These are the activations of a small neural network, seen along a few directions. Each row is one input.
Each table varies a few parts of the input and shows all the possible inputs, shuffled.
Descriptions start from the smaller parts, as in this example, which fits no table here: one of 2 separate values, together with either a single point or one of 11 places around a ring or (one of 4 places along a line, together with one of 8 places around a ring).
Shared parts are said once, and a part with two or three values counts as separate values.
In the rows, zero is written as 128.

Other details of the inputs shift rows strongly along two fixed directions, in all tables alike. That doesn't count.

Table:
r1: [124 114  99  67 147 134 138  76 154 101 114 146 146 118 108 127]
r2: [127 129 119 195  61 111 139 105  91 179 104 139 132 114 155 171]
r3: [130 121  98  63 147 130 136  80 150  99 113 145 146 126 110 132]
r4: [131 112 128  68 131 110 131  87 133 118 101 179 117 136 104 135]
r5: [127 124 170  94 217 191 106 178 150  82 172 101 111 115  98  68]
r6: [122 134  78 181  68 133 151  78 110 170 106 122 165  98 155 176]
r7: [150 160  99  72 155 131 122  98 127 114 102 164 112 136 116 143]
r8: [152 135 134  84 139 120 119  80 121 126 104 187  99 121 107 138]
r9: [128 141  75 173  69 127 151  76 108 166 104 125 164 106 156 181]
r10: [113 113 191 226 122 148 110 219 105 152 176  73 111 115 146  98]
r11: [105 104 126 184  61 102 147 123 111 169 116 120 149 120 152 152]
r12: [158 130 140  88 141 117 118  75 130 129 118 181 102 109 107 124]
r13: [119 106 190  86 190 146 106 191 146  85 161 123  97 146  94  71]
r14: [119 128 151  77 206 154 107 206 146  72 147 105 109 168 102  88]
r15: [145 138 102  66 142 109 132  90 154 105 113 153 134 143 117 128]
r16: [104 105 125 184  62 104 146 127 109 166 116 121 148 125 152 155]
r17: [108 135 129 183 120 131 129 201 136 125 158  57 150 152 155 114]
r18: [114 139 124 190 121 159 128 180 112 137 151  72 146 127 151 137]
r19: [114 131  80 168  67 103 150 115 115 157  99 115 162 144 161 174]
r20: [105 102 126 185  58 100 147 118 111 171 118 122 151 116 153 153]
r21: [165 169  97  80 153 119 126  79 147 114 125 152 122 129 122 125]
r22: [ 87  92 193 211 119 140 120 238 117 141 176  59 128 129 143  90]
r23: [147 175  65 188  65  95 148  84 119 177 114 112 156 125 175 169]
r24: [ 88  98 182 197 122 143 122 239 112 132 163  68 123 147 140 102]
r25: [155 135 140  87 143 121 116  83 127 124 116 182 100 116 106 127]
r26: [157 160 105  78 153 125 123  91 134 115 112 164 112 133 118 135]
r27: [114 116 185 223 118 146 113 210 105 153 171  79 113 118 148 105]
r28: [164 162 106  80 150 120 124  82 140 116 119 162 116 129 120 129]
r29: [129 112 129  67 134 112 131  92 131 117  99 179 114 139 102 135]
r30: [120 108 105  66 148 137 140  72 153 104 113 145 149 111 109 123]
r31: [117 118 148  77 203 162 113 183 157  67 160  95 126 148 102  85]
r32: [151 155  90  66 146 100 134  85 169 105 118 139 139 142 122 123]
r33: [124 130 117 192  63 113 137 108  86 178  97 144 128 120 153 178]
r34: [139 124 206 107 209 162  91 202 138  88 178 121  76 132  96  62]
Description of these inputs: one of 2 separate values, together with either one of 4 places along a line or one of 5 places along a line or one of 8 places along a line.
Q: The inputs of r11 and r12 match in every part but the choice among 2 separate values. If r13 is changed in the same way as r11 into r12, which row does it become?
A: r25
Q: Start at r5 and move only the place on the line of 4, one step at a time. The first step leads to r6. Which rows follow, in order?
A: r9, r18
Q: Start at r14 and move only the place on the line of 5, one step at a time. The first step leads to r19. Which rows follow, in order?
A: r15, r17, r32

Table:
r35: [142 138  90  92 127 122 136  72 141 125 120 146 146 114 128 138]
r36: [112 100 136 113 148 146 115 150 143  81 136 110 141 145 108 127]
r37: [140 139  94  77 134 113 136  60 136 140  86 175 124 121 116 137]
r38: [144 138 127 125 126 122 126  96 127 131 125 145 123 112 126 134]
r39: [118 143 149 160 161 164 117 210 123 113 163  76 117 149 137 107]
r40: [138 136 133 124 137 133 117 134 116 129 120 143 111 127 124 132]
r41: [119 136  99 188  69 114 142 111  95 174 100 123 141 123 160 170]
r42: [109 122 139 187 105 118 130 180 124 149 141  85 135 142 153 118]
r43: [153 137 135  67 174 129 116  91 152 102 132 160 104 114 103 106]
r44: [131 139  99  67 163 132 138 107 148 117 112 137 138 126 112 126]
r45: [105 130 160 156 158 150 117 229 142 101 170  59 132 153 140  88]
r46: [157 131 124  79 139 104 122  93 135 114 113 174 113 131 112 134]
r47: [148 131 126  85 141 108 123 102 139 114 119 157 114 136 117 124]
r48: [130 128 119 113 125 104 130 111 142 135 117 136 130 135 131 122]
r49: [107 110 106 160  69  98 152 107 122 162 110 127 152 126 149 151]
r50: [147 135 116  79 150 119 127  75 151 124 118 158 119 111 109 114]
r51: [142 140 113  77 150 122 126  84 133 125 101 167 113 126 113 127]
r52: [118 133 125 160 116 132 128 145 112 147 121 116 124 129 143 136]
r53: [127 123 133  59 174 137 127 111 145 106 116 162 111 126  98 102]
r54: [110 108 174 179 126 137 117 214 116 127 165  89 122 146 133 115]
r55: [125 128 141 169 109 114 125 161 117 138 136 106 128 140 143 130]
r56: [139 148 163 141 176 152 110 216 143  89 173  84 110 163 126  90]
r57: [150 124 141  84 143 132 122  88 137 116 124 166 119 113 107 124]
r58: [129 144  96 184  86 126 139 114 115 152 133 108 152 123 158 156]
r59: [124 116 107 136  75  97 145  86 117 151 106 149 143 128 139 162]
r60: [157 136 149  77 176 136 110 109 147 100 140 159 102 118 100 105]
r61: [121 131 160 113 187 154 110 187 138 109 148 109 101 140 113  82]
r62: [132 132 102 100 141 131 138 110 147 123 133 119 147 116 121 118]
r63: [113 114 112 160  71  98 147 105 113 156 111 131 148 128 148 160]
r64: [145 124 130  80 140 126 128  73 139 118 119 168 121 112 109 126]
r65: [131 122 132 115 125 127 132  95 130 129 124 145 129 112 122 129]
r66: [127 134 128 164 110 131 123 146 103 147 122 122 121 129 140 142]
r67: [114 111 166 113 158 132 117 177 138 106 154 112 116 142 114  92]
r68: [102 116 158 161 139 154 122 195 114 127 147  97 118 133 132 110]
r69: [110 112 106 155  68  99 151 102 121 160 109 132 150 129 146 153]
r70: [129 142 131 139 138 133 123 168 139 109 148 103 128 151 136 116]
r71: [116 127 108 191  65  97 143 125 111 169 113 110 149 131 164 156]
r72: [127 121 167 104 170 158 109 173 125 105 145 134 100 135 103 103]
r73: [123 140 154 104 197 166 109 195 138  86 161  95 110 146 116  91]
r74: [134 134 106 167  82 112 136  89 114 160 116 133 141 108 149 158]
r75: [124 119 112 139  77  97 143  87 114 151 105 151 144 128 136 164]
r76: [108 111 153 193  94 125 128 187 108 146 147  94 135 141 143 134]
r77: [117 116 142 163 113 136 135 140 122 141 139 107 134 113 137 122]
r78: [142 130 163 133 164 145 105 167 133 112 157 121 106 120 119 102]
r79: [116 125 108 159  76 117 143  98 100 164  98 143 142 118 141 169]
r80: [122 117 125 201  65 124 139 119 106 172 124 122 149 110 155 165]
r81: [110 122 102 157  76 117 148  98 106 164  97 139 145 117 145 163]
r82: [118 139 104 191  69 114 140 114  92 174  99 123 141 121 157 170]
r83: [152 131 129  86 138 108 121 104 136 114 120 163 113 135 112 128]
r84: [136 144  86  77 137 123 140  78 136 126 100 155 140 124 124 147]
r85: [160 159 115 104 152 134 119 101 137 110 140 141 122 128 117 127]
r86: [144 124 140  89 143 131 126  88 138 117 125 160 121 113 107 123]
r87: [150 142 108  77 154 133 125  83 144 103 130 150 133 123 114 122]
r88: [142 105  97  85 131 135 132  57 133 103 105 156 154 119 114 151]
r89: [115 120 129 113 135 135 135 127 128 130 119 140 124 126 120 121]
r90: [115 103 145  88 187 169 114 164 139  70 142 113 121 138 102 115]
r91: [117 120 139 131 133 141 126 147 117 129 128 129 119 129 125 126]
r92: [111 135 137 169 124 136 124 192 130 116 152  78 141 149 149 117]
r93: [107 113 148 186 108 140 136 166 121 144 149  88 137 117 143 114]
r94: [126 123 131 126 116 135 127 124 114 136 116 146 121 125 123 142]
r95: [106 130  98 162  85 114 147 144 136 148 120  86 165 133 152 144]
r96: [132 133 128 141 127 124 126 116 129 137 133 125 127 114 132 125]
r97: [103 111 165 174 137 150 127 191 129 130 164  79 128 120 134  92]
r98: [125 127 142 141 130 117 124 154 130 126 137 113 121 140 136 118]
r99: [142 133 125  98 150 123 124  96 145 124 129 146 119 115 115 113]
r100: [160 163 122  65 181 145 116 113 139  95 128 149 102 143 102 120]
Q: What is each input in this table made of?
A: one of 3 separate values, together with either a single point or one of 5 places along a line or (one of 2 separate values, together with one of 8 places along a line)
Q: The inputs of r65 and r68 match in every part but the choice among 3 separate values. If r99 is changed in the same way as r65 into r68, which row does it become?
A: r61
Q: The inputs of r59 and r64 match in every part but the choice among 3 separate values. If r54 is changed in the same way as r59 into r64, which row does it become?
A: r80
Q: Which other rows does r62 become when the choice among 3 separate values takes its other values? List them by row number.
A: r44, r95
Q: Start at r62 and move only the place on the line of 5, one step at a time. The first step leads to r35. Which rows follow, in order?
A: r87, r58, r85
Q: Which other rows does r94 become when the place on the line of 8 takes its other values? List them by row number.
A: r53, r68, r72, r79, r81, r89, r91

Table:
r101: [119 118 123 171  78 120 136 116  98 155 112 135 137 120 145 165]
r102: [149 124 137  49 162 128 118  80 136  98 114 189 103 122  91 126]
r103: [142 165  73 169  87 115 144 102 127 152 126 102 161 129 165 158]
r104: [136 121  65  13 126  85 149  30 167 100  80 184 154 145 104 149]
r105: [137 107 197  67 215 160  98 166 157  74 165 142  90 123  78  61]
r106: [127 159 133 184 151 153 120 212 136 115 181  50 136 144 150  99]
r107: [136 137 132 176  70  96 132 115  98 179 108 155 115 124 151 158]
r108: [138 134 117  35 185 146 127  89 155  88 118 164 120 130  94 113]
r109: [111 143 146 184 164 164 114 228 133 109 171  44 130 142 145  94]
r110: [135 134 172  45 252 180  95 201 163  55 175 105  97 143  83  58]
r111: [136 121  71  13 131  88 152  35 168  95  80 182 153 144 104 146]
r112: [115 100 140 173  73 106 139 102 107 171 120 140 135 100 142 142]
r113: [120 106 130 177  74 120 139 105 113 163 118 132 142 106 141 152]
r114: [114 100 140 175  72 107 140 104 107 171 121 138 134 100 141 142]
r115: [119 132 201 193 139 138 105 233 107 141 167  91  87 145 132  95]
r116: [126 150  81 169  96 124 140 111 124 148 114 100 157 125 160 157]
r117: [108 128  96 162  90 134 147 118 114 149 111 112 158 126 150 157]
r118: [114 116 182 191 141 148 107 220 104 134 160  89 100 142 136 105]
r119: [121 136  82 160  86 125 145 107 114 158 108 113 163 119 154 170]
r120: [158 129 143  54 170 122 112  89 132 105 112 192  89 130  93 115]
Q: The inputs of r110 and r119 match in every part but one. If r105 is changed in the same way as r110 into r119, which row does it become?
A: r113
Q: What is each input in this table made of?
A: one of 2 separate values, together with either a single point or one of 4 places along a line or one of 5 places along a line
Q: Which other rows does r104 become when the choice among 2 separate values takes its other values? List them by row number.
A: r111
